A small network was shown many inputs. Here are its activations along a few directions, one row for each input.
In each table, some parts of the input vary, and every possible input appears once, in random order.
Descriptions start from the smaller parts, as in this example, which fits no table here: one of 5 places around a ring, together with either a single point or one of 11 places around a ring or (one of 2 separate values, together with one of 6 places along a line).
Shared parts are said once, and a part with two or three values counts as separate values.

Other details of the inputs vary at random and push rows far along three fixed directions, the same in every table; ignore that.
These rows show it; all are for the same input, with only those details redrawn:
.14,-.25,.03,-.10,.10,-.08,-.02,.21,-.09,-.23,-.22,.05
.07,-.05,.06,.06,-.07,.08,-.14,-.09,-.04,.14,-.06,-.13
.14,-.24,.00,-.11,.11,-.09,-.04,.19,-.10,-.23,-.24,.06
.18,-.06,.01,.03,.18,-.14,.13,.21,.01,-.22,-.02,.10
.09,.01,-.05,.08,.06,.04,-.20,-.22,.08,.10,-.14,-.15
.07,-.04,.10,.07,-.09,.05,-.08,-.03,-.08,.14,-.01,-.14
.07,-.06,.12,.07,-.08,.09,-.04,-.03,-.07,.12,-.01,-.12
.14,-.19,.02,-.06,.06,-.04,-.08,.07,-.06,-.13,-.21,-.02

A family of inputs:
R1: .01,-.21,-.05,-.17,.02,-.15,-.03,.06,-.13,-.21,-.19,.07
R2: -.09,-.11,.02,.00,-.19,-.01,.01,-.03,.04,.08,-.05,-.01
R3: -.11,.00,-.13,-.01,-.07,.03,-.08,-.17,.12,.04,-.16,-.11
R4: -.13,-.04,.02,-.16,-.20,.05,-.28,-.05,.15,-.08,.15,-.05
R5: .06,-.11,-.03,-.08,.13,-.01,-.03,.17,.06,-.17,-.24,.04
R6: -.01,.05,.09,.00,-.17,.12,-.12,-.14,-.01,.21,-.05,-.03
R7: -.06,.06,-.13,.01,.12,-.16,.26,.25,.05,-.25,.03,.13
R8: .02,.01,.07,.02,-.03,.02,.11,.03,-.10,.11,.20,.06
R9: .08,-.03,.13,.07,-.08,.06,-.04,-.02,-.08,.12,.00,-.11
R10: -.10,.01,-.04,-.05,-.15,.07,-.05,-.15,-.07,.05,-.10,-.13
R11: -.02,-.02,-.01,.01,.03,.14,-.15,-.12,-.10,.13,-.02,-.04
R12: .07,.02,.18,.19,-.11,.06,.14,.16,-.15,.18,.28,-.01
R13: -.04,.08,.06,.00,-.12,.13,-.08,-.15,.01,.17,-.08,-.07
R14: -.01,-.07,.04,.08,.02,.11,-.07,.03,-.13,.12,.00,-.10
R15: .18,.67,-.67,.18,.78,-.27,-.58,-.67,.92,-.38,-.18,.00
R16: .00,.04,.21,.20,-.10,.07,.05,.08,-.06,.28,.23,-.05
R17: -.05,-.10,-.03,.00,-.22,.04,-.02,-.10,-.04,.07,-.04,-.08
R18: -.14,.10,.04,.01,-.12,.05,.14,.05,-.08,.07,.06,-.02
R19: .02,.29,-.06,.09,.03,.14,.08,-.10,.06,.09,.13,-.10
R20: -.16,-.11,-.02,.03,-.04,.03,-.09,-.11,-.02,.13,-.01,-.07
R21: .06,-.18,-.07,-.16,-.02,-.13,.09,.18,-.08,-.27,-.14,.14
R22: .07,.07,-.28,-.18,.32,-.07,.03,-.02,.11,-.36,-.22,.06
R23: -.05,.25,-.12,.08,.01,.00,.17,-.04,.04,-.01,.14,-.05
R24: -.01,-.03,.06,.00,.00,.03,-.18,-.12,-.02,.14,-.08,.01
R25: .08,-.10,-.26,-.11,.25,-.26,-.05,.03,.07,-.26,-.18,.14
R26: -.09,.15,.01,.22,-.15,.00,.31,-.01,.01,.06,.27,-.04
R27: .10,-.10,.18,.04,-.02,-.07,.33,.48,-.07,-.14,.12,.22
R28: .03,.06,.05,.07,-.13,.18,-.03,-.03,-.05,.15,-.01,-.18
R29: -.09,-.06,-.14,-.04,-.09,.06,-.05,-.08,-.05,-.08,-.16,-.12
R30: -.03,.24,-.17,-.06,.17,-.02,-.36,-.35,.39,-.11,.05,.01
R31: -.02,-.18,-.02,-.10,.07,-.18,.05,.22,-.07,-.17,-.08,.19
R32: -.05,.00,.00,.13,-.09,-.05,.07,-.14,.01,.07,.11,-.07
R33: .00,.07,-.05,.05,-.06,.22,-.10,-.08,.00,.15,-.06,-.20
R34: -.06,.13,.09,.12,.05,.06,-.06,-.11,-.01,.23,.13,-.02
R35: -.01,-.08,.01,-.04,.09,-.15,.32,.36,-.20,-.20,.19,.18
R36: -.01,.00,.08,-.01,-.05,.05,-.19,-.21,.01,.19,-.10,-.06
R37: -.12,.00,.01,-.05,-.16,.05,-.03,-.11,-.01,.09,-.09,-.07
R38: -.07,.23,.11,.06,-.07,.07,.20,-.05,.07,.16,.22,-.02
R39: -.10,-.14,-.16,-.02,.02,.01,-.18,-.17,.00,.03,-.15,-.12
R40: .00,-.04,.07,-.07,-.06,.06,-.04,-.16,-.05,.09,-.03,-.05
R41: -.02,.27,.20,.12,-.13,.07,.02,.07,.03,-.03,.46,.14
R42: .02,-.04,.19,.08,-.08,.04,-.03,.02,-.03,.13,.00,-.07
R43: -.08,-.16,-.07,-.15,.16,-.13,-.02,.15,-.09,-.17,-.13,.10
R44: -.08,-.05,.05,-.04,-.04,.06,-.17,-.17,.00,.20,-.04,-.04
R45: .03,-.18,-.05,-.15,.09,.03,-.02,.31,-.08,-.21,-.26,.06
R46: -.05,-.17,-.08,-.02,-.09,-.01,-.11,-.12,-.03,.04,-.06,-.06
R47: .03,-.02,.02,-.09,-.13,.11,-.03,-.11,-.02,.10,.00,-.04
R48: .05,-.04,.01,-.01,-.07,.09,-.16,-.12,-.08,.15,-.02,-.03
R49: .15,-.14,-.03,-.13,.11,-.08,-.01,.10,-.07,-.22,-.17,.12
R50: -.04,.08,.23,.06,-.22,.10,.26,.11,-.04,.24,.32,.07
R51: .02,-.13,.17,.05,.12,-.10,.21,.49,-.19,-.14,.15,.17
R52: -.12,-.14,-.02,.00,-.09,-.04,-.12,-.10,.00,.13,-.05,-.07
R53: -.08,-.03,.04,-.02,-.20,.03,.00,-.05,-.01,.13,-.02,.01
R54: .18,-.16,-.09,-.10,.07,-.05,-.05,.17,-.01,-.21,-.25,.05
R55: .06,.41,.08,.22,-.01,.04,.31,-.02,.07,.12,.38,-.01
R56: .15,-.14,-.03,-.14,.02,-.04,.09,.20,-.09,-.21,-.11,.17
R57: .04,.02,.05,-.06,.09,-.05,.27,.36,-.10,-.23,.04,.22
R58: .02,-.19,-.10,-.18,.21,-.02,-.01,.08,-.06,-.18,-.13,.10
R59: .09,.07,-.08,-.10,.18,-.11,.28,.16,.05,-.29,.03,.13
R60: -.05,.10,.15,.04,-.04,.03,.07,-.10,.05,.20,.16,-.01
R61: -.11,.06,-.03,-.11,-.03,.14,-.11,-.18,.03,.10,-.14,-.10
R62: -.11,-.12,.06,.03,-.12,-.06,.00,-.05,.01,.07,-.03,-.06
R63: -.10,-.06,.03,-.02,-.07,-.04,-.08,-.12,-.01,.10,-.09,-.02
R64: -.12,-.04,.06,-.02,.05,.08,-.09,-.09,-.04,.16,.02,-.03
R65: .07,.87,-.11,.37,.34,-.39,.48,.10,.54,-.20,.96,.27
Q: The inputs of R16 and R31 match in every part but one. If R45 is changed in the same way as R16 into R31, which row does it become?
A: R18
Q: The inputs of R62 and R63 match in every part but one. If R17 is changed in the same way as R62 into R63, which row does it become?
A: R21
Q: What is each input in this table made of?
A: one of 5 places along a line, together with either a single point or (one of 2 separate values, together with one of 6 places along a line)
Q: A walk changes only the place on the line of 6. It starts at R20 and steps to R52. List the rest of the walk in order.
A: R62, R2, R3, R7
Q: Which other rows does R8 become when the place on the line of 6 takes its other values? List them by row number.
A: R22, R40, R47, R58, R59
Q: List by row number the other rows that have the place on the line of 5 in common with R49.
A: R6, R11, R13, R19, R24, R34, R36, R41, R48, R55, R56, R57
Q: Which other rows does R16 become when the choice among 2 separate values takes its other values? List them by row number.
A: R12
